These are the activations of a small neural network, seen along a few directions. Each row is one input.
In each table, some parts of the input vary, and every possible input appears once, in random order.
A made-up example of a description, with smaller parts first: one of 2 separate values, together with either a single point or one of 9 places along a line or (one of 5 places around a ring, together with one of 6 places along a line).
Shared parts are said once, and a part with two or three values counts as separate values.

Other details of the inputs shift rows strongly along two fixed directions, in all tables alike. That doesn't count.

Rows:
row 1: [ 31 -67  72  16  10  74  34  11 -29  25 -17  17]
row 2: [ 21  70 -36 -44   3 -24 -11 -11 -52   3  29 -57]
row 3: [ 17  96 -34 -63  12  -6 -21 -28 -16 -19  51 -40]
row 4: [ 20 -43  54   5   4  76  38  -1  15   3   5  35]
row 5: [ 35 -13  36  13  13  79  34   8   5  -9  20  28]
row 6: [-50 -30 -31  51 -21 -76 -19   2  27  27 -41 -18]
row 7: [ 28   1  57   1  43  77   9   7 -11 -18  24  35]
row 8: [ 15 -48  58   9  11  80  35  10  14 -15  11  34]
row 9: [ 30 -10  56  -6  29  66   6  16  -5 -29  19  37]
row 10: [ 30 -39  50   6  16  79  27  -3 -18 -13 -43  36]
row 11: [-41 -51 -29  31 -49 -69  -2   3  14  48 -37   2]
row 12: [ 43   0  33   1  29  84  16  -6 -30 -25 -24  14]
row 13: [ 47 -22  70   2  30  58  14   2 -28  -3 -15 -14]
row 14: [-40 -39 -46  45 -47 -67 -10   8  19  45 -35  -8]
row 15: [-34 -30 -42  52 -32 -63 -21  17  43  30 -60 -26]
row 16: [ 28  65 -38 -38  13 -38 -22 -26 -48  -9  33 -54]
row 17: [ -2  58 -17 -40  13   4   7 -19 -10 -15  47 -18]
row 18: [-37 -30   0  31  -2  -4 -12   9  43  15 -16  31]
row 19: [ 29 -16  48  -5  17  72  34  12  -3 -28  28  30]
row 20: [-26 -45 -11  26 -17  -4   4  12  18 -12 -60  27]
row 21: [ 23 -36  44  21   8  88  34   4  19   1   7  26]
row 22: [-30 -26 -38  50 -32 -67 -22   4  31  27 -46 -22]
row 23: [ 19 -42  62  21  27  60  23  -1 -42  16   9   8]
row 24: [-62 -29 -52  42 -38 -52   9  15  61  22 -18  27]
row 25: [-38 -11 -51  35 -34 -50 -24  18  60  17 -27  26]
row 26: [-27 -43  10  14 -15   8   0  10  43   2 -12  23]
row 27: [ 19  53 -24 -50  14 -47 -19 -21 -52 -24  37 -47]
row 28: [ -6  95 -36 -64  19 -24 -21 -28 -18 -18  55 -38]
row 29: [  7  80 -24 -36  27 -44 -24 -15 -39 -14  20 -70]
row 30: [  5  92 -39 -46  17 -27 -10 -10 -19 -27  56 -11]
row 31: [ 32 -42  62  21  42  60  16  -8 -38   1   9   5]
row 32: [ 19  78 -18 -51  16 -52 -26 -19 -49 -33  32 -65]
row 33: [ 28 -42  61   2  19  63  24  15 -39   0   2   2]
row 34: [-49 -30 -46  42 -38 -47 -28  14  70  28 -38  23]
row 35: [-27 -53   8  39  -8   0  12  15  -1  36 -27   3]
row 36: [ -2 -15  12  12   4 -19  -9  14   0  -7 -24 -28]
row 37: [  7  53  -5 -48  15  -6 -22  -6 -10 -29  36  -8]
row 38: [ 21  58 -16 -43   3  -7   0  -7 -11 -19  37   7]
row 39: [-13 -11   1 -10 -14   3   0  -8  28  12  -3  13]
row 40: [-45 -23 -42  24 -43 -65 -19  15  59  23 -33  36]
row 41: [ 39 -31  51  30  19  90  25  19  11  -9   8  49]
row 42: [ 14  59  -5 -54  11  -7 -19 -18 -12 -13  32  -6]
row 43: [ 19  83 -33 -65  -1 -19   8 -20 -20 -22  54 -17]
row 44: [-59 -16 -58  30 -26 -53 -11   1  30   8 -64  12]
row 45: [ -1 -29  -8   7 -13 -37  -5 -11  -7  19 -15  -7]
row 46: [-51 -54 -34  35 -47 -76  -7  14  18  31 -33   0]
row 47: [ 26  84 -20 -58  11 -54 -23 -31 -51 -15  29 -64]
row 48: [-14  -8 -15   8 -15 -16   1  20  29 -13   3  31]
Each input here is: one of 4 separate values, together with either a single point or one of 5 places along a line or one of 6 places around a ring.
Question: The inputs of row 5 and row 19 match in every part but the choice among 4 separate values. If row 15 is changed in the same way as row 5 into row 19, which row does it become?
Answer: row 36
Question: The inputs of row 29 and row 13 match in every part but the choice among 4 separate values. If row 44 is changed in the same way as row 29 into row 13, which row does it become?
Answer: row 10
Question: Which other rows does row 39 become when the choice among 4 separate values takes its other values? List them by row number.
Answer: row 3, row 26, row 28
Question: Which other rows does row 42 become when the place on the ring of 6 takes its other values? List them by row number.
Answer: row 4, row 38, row 39, row 40, row 43

Rows:
row 49: [ 12  11   7 -19  -2  11   5  -1   4  -4  23   3]
row 50: [ 10  10  11  -7  16  -1 -11  -1 -16 -11   2 -14]
row 51: [  0  16   3 -19   6  13   7  -5  -4  -7  23   1]
row 52: [ 13  20  -2  -4  11  15   2   3  -4 -19  10   8]
row 53: [ 13   4  10   0   6  11   6  -6 -17   9  11 -17]
row 54: [-37  13 -54  -9 -31 -88 -17  -2   7  11 -10 -18]
row 55: [  8  17   6 -16   7  16  -5  -6   7  -9   8   6]
row 56: [ 12   3   5 -15   0   5   7  -7 -24  -2   5  -6]
row 57: [ 12  12  12   0  18   6  -9  -3 -14  -5   4 -19]
row 58: [ 12   6   5 -10   5  10   1  -4 -18 -10 -10  -5]
row 59: [-12 -72  30  44  -7  15   8  18  22  10 -48  30]
row 60: [  6  12   8 -20   2  13   2  -6   2   0  22   6]
row 61: [  6  20  -2  -5  14  16  -1  -2  -4 -14   8  10]
row 62: [  2  17   3 -12  11  17   1  -5   3 -15   7   3]
row 63: [-33 -16 -36  33 -26 -47 -14   6  30  24 -36 -11]
row 64: [ 15  17   6 -15   4  14  -2  -1   9 -13   9   3]
row 65: [  9   1  13   0  11   3   0  -4 -16   6  15 -16]
row 66: [-34  29 -74  -5 -32 -82 -22  -6  14  13 -25 -28]
row 67: [ 9 13 -1 -6  5 11  8  4 -8 -9 23  8]
row 68: [  9  -1  16  -7  11  -1  -1  -2 -20  -2  14 -10]
row 69: [-19 -64  19  46 -10  26  17  18  30  18 -20  45]
row 70: [-11 -68  14  44 -18  14  19  11  19  29 -36  21]
Question: The inputs of row 61 and row 69 match in every part but one. If row 57 is changed in the same way as row 61 into row 69, which row does it become?
Answer: row 65
Question: What do these inputs look like to the network?
Answer: one of 2 separate values, together with either one of 5 places along a line or one of 6 places around a ring
Question: Which other rows does row 58 become when the choice among 2 separate values takes its other values? List them by row number.
Answer: row 56
